A small network was shown many inputs. Here are its activations along a few directions, one row for each input.
Each table varies a few parts of the input and shows all the possible inputs, shuffled.
A made-up example of a description, with smaller parts first: one of 2 separate values, together with either a single point or one of 9 places around a ring or (one of 4 places along a line, together with one of 8 places around a ring).
Shared parts are said once, and a part with two or three values counts as separate values.
In the rows, 128 means zero.

Other details of the inputs vary at random and push rows far along three fixed directions, the same in every table; ignore that.

Table:
R1: [150 102 134 100 133 188 107 132  74 106 103]
R2: [162 151 123 182 146 145 211 135 202 185 161]
R3: [105 151 121 105 148  53 115  83 159 123  87]
R4: [181 122 103 149 127 219 236 224 113 217 188]
R5: [199 169 186 120 200 115 147  38 138  68  41]
R6: [109  93  80 145 100 188 194 250 150 247 216]
R7: [150 132 149 141 114 161  50  52 134  66  90]
R8: [220 165 194 210 184 165 232 186  92 197  94]
R9: [204 134 170 169 193 190 227 147 171 176 133]
R10: [ 67 165  88 125 124   8 144  91 212 156 132]
R11: [150 120 127  80 132 166 116 145  61 108 103]
R12: [ 58 138 128 172 115   8 102 114 174 161 119]
R13: [ 99  85 155 108 122 123  68 174  28  62 139]
R14: [ 72 114  75  75  79 107 110 169  99 107 186]
R15: [150 140 131  80 136 148 134 139  56  71 130]
R16: [ 84 183  74 135  83  32 125  68 201 160 125]
R17: [ 61 167  59 137 100  32 169 140 205 225 150]
R18: [195 143 192 134 199 139 129  30 149  89  31]
R19: [ 90 156  87 167  84  69  99  54 226 155 129]
R20: [118 139  84  89  95 139 150 186  72 153 169]
R21: [216 147 167 136 209 174 240 165 134 182 102]
R22: [108  62 152  90 119 185  40 137  89  77 132]
R23: [126  83 131 117 108 208  87 169  96 128 150]
R24: [112  92 114  79 102 165  78 131  62  49 151]
R25: [ 64 109  96 141  46  99  87 209  62 139 184]
R26: [107  65 139  78 121 173  50 135  81  78 127]
R27: [132 146 171 154 128  89  83  88  74  46  92]
R28: [ 64  74  92  87  96 121  94 160 121 115 177]
R29: [ 91 147 110 175 103  76  98  56 234 123 141]
R30: [195 144 207 160 194 156 115  30 168  71  57]
Description of these inputs: one of 5 places around a ring, together with either a single point or one of 5 places along a line.
- The inputs of R17 and R20 match in every part but the place on the ring of 5. If R23 is changed in the same way as R17 into R20, which row does it become? => R7
- Start at R19 and move only the place on the ring of 5, one step at a time. The first step leads to R2. Which rows follow, in order? => R9, R26, R6
- Start at R15 and move only the place on the line of 5, one step at a time. The first step leads to R14. Which rows follow, in order? => R24, R2, R29
- Start at R27 and move only the place on the ring of 5, one step at a time. The first step leads to R25. Which rows follow, in order? => R8, R12, R13

Table:
R31: [ 73 109  95  79  96 105  72 129 116  98 144]
R32: [109 117 131 122 142 105 119 111 145 124 118]
R33: [ 71  81 109  95 106 115  75 143 111 105 150]
R34: [129 123 136 107 128 139  86  98 111 102  99]
R35: [126 117 150 116 136 128  84 109 111  95 101]
R36: [ 98 146  91 140 103  96 158 141 181 168 169]
R37: [125 114 148 114 140 129  86 107 114  92 104]
R38: [138 125 161 112 149 127  88  95 109  87  84]
R39: [146 128 144 121 155 135 152 131 100 115 126]
R40: [197 164 153 175 162 136 236 166 126 187 122]
R41: [ 69 142  89 160 104  57 165 140 199 182 180]
R42: [174 140 144 110 154 166 151 134  93 100 118]
R43: [137 115 139 117 122 153  80  91 124  95 113]
R44: [129 101 145 125 140 137  87 100 122  81 112]
R45: [121 119 142 105 144 118 104 102 101  86 108]
R46: [179 142 150 145 169 159 209 175 113 167 141]
R47: [ 88 151 110 179 111  66 144 117 217 180 150]
R48: [107  90 105  76 116 165 123 181  82 114 164]
R49: [148 109 154 106 143 164 116 155  72 109 110]
R50: [ 86 122  93  95 103  99 104 119 130  99 148]
R51: [ 90 136  85 135 101  95 161 141 182 162 173]
R52: [138 110 138 115 123 153  82  91 129  91 115]
R53: [171 120 129 106 149 196 183 207  73 148 158]
R54: [246 153 178 131 199 215 212 155  67 130  91]
R55: [104  82 111  73 109 174  98 185  81 118 161]
R56: [ 84 145 104 174 109  67 142 120 217 176 157]
R57: [157 126 157 116 153 152 136 143  88 114 112]
R58: [206 134 145 122 168 199 202 190  59 149 123]
R59: [138 147 159 152 134 108  80  52 126  74  67]
R60: [ 86 128 116 143  95  92  89 115 131 115 126]
R61: [ 71  97  96  82  92 121  73 148 118 123 152]
R62: [ 86  80  98 100  84 142  77 132 129 100 165]
R63: [119 154 117 161 119  93 135  75 213 151 124]
R64: [187 160 155 166 158 158 177  98 168 152 107]
R65: [119 130 106 143 117 126 198 219 131 199 196]
R66: [171 151 170 140 149 137  83  19 149  67  59]
R67: [192 198 167 190 170 108 160  14 206 135  52]
R68: [142 106 108 100 136 183 185 210  88 150 177]
R69: [ 87 109 102 111  88 124  57 103 111 106 129]
R70: [163 135 156 123 154 145 148 142  90 118 117]
R71: [132 171 117 177 125  96 156  79 194 172 110]
R72: [ 95 122 104 127  92 119  78  97 126 116 129]
R73: [ 95 129  93 151 102  96 146 113 211 164 158]
R74: [183 170 178 154 176 106 151  66 141 115  56]
R75: [168 129 160 122 151 147 143 137  74 114  93]
R76: [ 78 150  95 163 102  60 162 144 198 186 176]
R77: [160 113 121 102 143 195 181 212  77 148 167]
R78: [ 93 111 124 132 109 108  74 110 141  99 137]
R79: [126 174 131 178 134  73 176 110 196 173 131]
R80: [168 189 138 173 153 100 186  81 187 159  98]
R81: [178 137 178 116 172 139  93  23 135  53  41]
R82: [182 143 154 158 154 162 158  92 167 136 110]
R83: [175 135 122 125 145 180 203 205  91 166 158]
R84: [ 86  99 120 121  97 125  67 139 115 100 151]
R85: [ 80 109 118  93 108  96  68 121 103  90 131]
R86: [167 133 135 146 144 146 208 198  96 182 144]
R87: [154 126 113 117 134 177 193 214  97 165 176]
R88: [127 156 137 177 134  87 129  79 179 144  93]
R89: [ 74 102  93  96  88 120  74 139 103 127 140]
R90: [ 98 163 113 189 114  61 154 107 218 183 136]
R91: [ 85  89 115 113 101 126  65 141 119 102 153]
R92: [114 171 123 175 120  59 159 105 189 165 126]
R93: [136 100 135 112 124 152  89  89 133  85 115]
R94: [125 120 145 120 129 122  90 109  97  99  90]
R95: [ 98  73 105  71 109 169 105 183  87 116 165]
R96: [ 95  79 104  80  99 165  89 178  92 120 167]
R97: [ 98 118 108 122  92 123  74 100 134 111 135]
R98: [203 150 164 154 175 162 217 170 102 166 118]
R99: [116  99 113  79 115 168 112 185  72 117 156]
R100: [149 107 145 115 141 170 148 183  71 140 123]
R101: [191 143 130 135 154 179 212 194  86 167 139]
R102: [ 85  94 117 116  98 125  64 141 117 105 149]
R103: [ 93 120  87 140 113 113 203 212 144 203 212]
R104: [ 90  83 114  90 111 146  99 189  88 127 165]
R105: [ 98 115 127 130 108 108  68 107 128 100 119]
R106: [132 163 143 186 154  74 155  58 219 142 102]
R107: [129 119 139 104 129 141  83  96 119  98 102]
R108: [ 92 119 122 137 101 105  75 113 131 104 130]
R109: [135 158 126 133 123 104 115  81 124 105  96]
R110: [ 84  97  97 106  83 136  66 133 116 119 155]
R111: [133 136 112 152 121 123 208 210 130 202 181]
R112: [243 159 199 121 204 192 153  79  61  75  30]
R113: [103 166 107 180 107  55 177 130 188 189 142]
R114: [123 166 114 151 123  90 155 102 186 154 132]
R115: [ 84 145  93 148 106  66 165 156 177 184 178]
R116: [126 119 148 118 132 125  87 110 105  97  96]
R117: [ 71 102  91  89  90 115  76 145 103 128 139]
R118: [126 132 127  99 129 120  95 104 105  96 100]
R119: [176 118 161  96 157 192 115 130  65  95  92]
R120: [162 141 179 151 169 115  87  20 149  51  55]
- What do these inputs look like to the network? => one of 2 separate values, together with one of 5 places along a line, together with one of 9 places around a ring
- The inputs of R43 and R102 match in every part but the choice among 2 separate values. If R61 is changed in the same way as R43 into R102, which row does it become? => R38
- The inputs of R48 and R45 match in every part but the choice among 2 separate values. If R114 is changed in the same way as R48 into R45, which row does it become? => R79
- Which other rows does R41 become when the place on the line of 5 takes its other values? List them by row number. => R76, R79, R92, R113
- Which other rows does R119 become when the place on the line of 5 takes its other values? List them by row number. => R55, R61, R95, R117
- Which other rows does R86 become when the place on the ring of 9 takes its other values? List them by row number. => R40, R59, R60, R75, R88, R94, R100, R113
